A small network was shown many inputs. Here are its activations along a few directions, one row for each input.
In each table, some parts of the input vary, and every possible input appears once, in random order.
A made-up example of a description, with smaller parts first: line(4) and (point or line(11) or (values(3) and ring(8))).
Shared parts are said once, and a part with two or three values counts as separate values.

Other details of the inputs vary at random and push rows far along three fixed directions, the same in every table; ignore that.

A family of inputs:
r1: [ 29   8  17  16  14 -12  24  29  19 -31 -13   2 -18]
r2: [-25  30 -45 -32   5  -2 -10  11   8 -23  10 -13  39]
r3: [-27  28 -45 -32   4   1  -9  11   4 -22  14 -13  40]
r4: [-19  45 -45 -36   8   6  -6  12  -3 -12  17 -22  57]
r5: [ 38  14  15  13  19 -13  37  34   7 -18 -24  -1 -15]
r6: [-14 -11   4   4  -7  17   9   0 -11   1  12   0  -4]
r7: [-16 -16   7   5  -9  17   3  -7 -13   7  13   2  -4]
r8: [-14 -14   2   8  -8  17  14   1 -12   3  10  -3  -8]
r9: [  7 -30  24   6 -16 -23 -76 -61   4  52  -7  22 -15]
r10: [-14 -16   3  11  -6  13  18   1  -9   2   6  -2 -15]
r11: [ 44  -1  24  17  10 -30  -4   8  29 -13 -30  12 -25]
r12: [ 31   4  16  14  12 -10  29  29  19 -29 -18   4 -17]
r13: [ -6 -10   5   5  -4  16  18   2 -24  19   2  -4  -3]
r14: [-15 -16   1   9  -9  15  15   1 -10   3   8  -2 -10]
r15: [  1   5 -10 -16  -4 -23 -53 -27  13  13  -5   7  15]
r16: [-15 -18   3   6 -10  15  11  -4 -10   6   5   1  -9]
r17: [ 54  16  12  -8  15 -63 -63 -18  50  -3 -40  23  -3]
r18: [-14 -15   5   9  -9  17  12  -2 -13   5  12  -2  -8]
r19: [ 16  -3  18   8   0  -3 -10 -21  -6  28  -2   3  -8]
r20: [-12  -2 -10 -18  -8 -15 -55 -36   4  22   4   9  14]
r21: [-17 -16   1   4  -7  15  16  -2  -9   3   7   2 -10]
r22: [ -4  -8   5   0  -1  14  20   0 -22  16  -1   1  -4]
r23: [-21  32 -44 -35   5   2  -7  13  -9  -6   7 -16  48]
r24: [ 18  -7  22   6  -1  -2 -10 -25  -5  31  -5   9  -9]
r25: [-12 -12   5  10  -6  14  14  -1 -11   2  11  -2 -11]
r26: [-16 -13   4   8  -8  19  13   2 -14   2  14  -3  -7]
r27: [ 31   5  15  14  12 -10  30  29  21 -31 -21   4 -18]
r28: [-12 -11   6  10  -5  15  15   3 -10  -2  12  -3 -11]
r29: [  1  -1  10   8  -2  19  20  -1 -18  15  10  -7   0]
r30: [-12 -12   3  10  -5  14  17   1 -10   1   9  -3 -12]
r31: [ 24  41 -21 -10  23 -28  11  41  35 -52 -18 -10  14]
r32: [-10   4 -11 -17  -3 -12 -42 -22   6   9   4   6  16]
Each input here is: line(4) and (values(2) or line(6)).
The inputs of r17 and r18 match in every part but the line(4) part. If r32 is changed in the same way as r17 into r18, which row does it become?
Answer: r9
Change only the values(2) part in r13. List by row number the other rows that result.
Answer: r29
Change only the line(4) part in r2. List by row number the other rows that result.
Answer: r11, r27, r31
Change only the line(6) part in r31. List by row number the other rows that result.
Answer: r1, r10, r25, r28, r30
Change only the line(4) part in r14. List by row number the other rows that result.
Answer: r10, r16, r21

A family of inputs:
r33: [ 95  65  30 -25  34 -25  -9 -54   2  78 -34   1  36]
r34: [ 10 -31  20 -10   5   5  51   0 -13  25 -35  34 -29]
r35: [ 11  11  24  16  15  21  68  40  32 -77  13   5 -25]
r36: [ 17  -2  -5  23   0 -33 -24 -19  -4  43 -18 -14 -21]
r37: [ 49  48 -12 -19  23 -44 -17  36  65 -59 -34   0  28]
r38: [ -3 -26  49  46  -8  41  34 -12 -39  33  35  -9 -33]
r39: [-47 -45 -12  23 -29  47  57   2 -33  19  10 -14 -24]
r40: [-49   1 -47 -25 -17 -12 -80 -31 -19  29  18 -11  36]
r41: [-60  30 -54 -34  -9  30 -38   8 -23 -18  61 -31  73]
r42: [ 11  -6  16  -5 -10  -8 -52 -37  24  14  -1  15   9]
r43: [ 41   9  20   8   8 -44 -67 -13  26  -3 -17  11  -5]
r44: [ -4 -47  54  29 -29  45   5 -33 -11  26  28  16 -22]
r45: [ -1  86 -63 -36  30 -23  -7  51  19 -50  19 -43  70]
r46: [-13 -39   6  23 -11   0  23 -17   7   2 -11  11 -56]
r47: [ 15  -1  -1  19  11   5  72  55  18 -43 -23  -8 -19]
r48: [ -4 -47  47   5 -14  30  12 -20 -44  43  -6  37 -26]
r49: [-18  13 -20 -55   2  -5 -56   6 -22   4  -6  20  55]
r50: [-89  16 -75 -51 -12  21 -23 -19  -2 -19  49 -15  49]
r51: [ 65  16  35  33  26 -35  24  55  33 -52 -37   2 -33]
r52: [  1 -12  16  -1  -4 -17 -31 -32  32  -9   0  24 -22]
r53: [ 61  28  34  13  17 -42 -61 -21  32  13  -1   2   8]
r54: [-32   3 -51 -62 -13  -6 -48 -33 -26  43 -16  11  53]
r55: [  1 -16 -10   9  -7 -37 -60 -23  -1  28 -22   1 -11]
r56: [-12  33 -23  17  20  31  97  76 -22 -47  27 -44   8]
r57: [ 21   3   9  17  11  11  74  56  21 -52 -14  -5 -14]
r58: [  8  29 -29 -13  20 -29  22  36  49 -68 -20  -3  -5]
r59: [ 40 -34  43  46  -1 -33 -24 -38  -6  65 -25   8 -58]
r60: [-71 -29 -17 -19 -21  73  73  23 -73   8  27  -6  19]
r61: [ 13  -6  34   2  -4  -1 -24 -30  35 -22  17  24 -14]
r62: [-54 -49 -16  24 -31  32  10 -13 -56  43  15 -20 -27]
What do these inputs look like to the network?
Answer: point or line(5) or (line(4) and line(6))
What sort of input is r52?
Answer: line(4) and line(6)
Change only the line(4) part in r46. List by row number the other rows that result.
Answer: r36, r39, r62
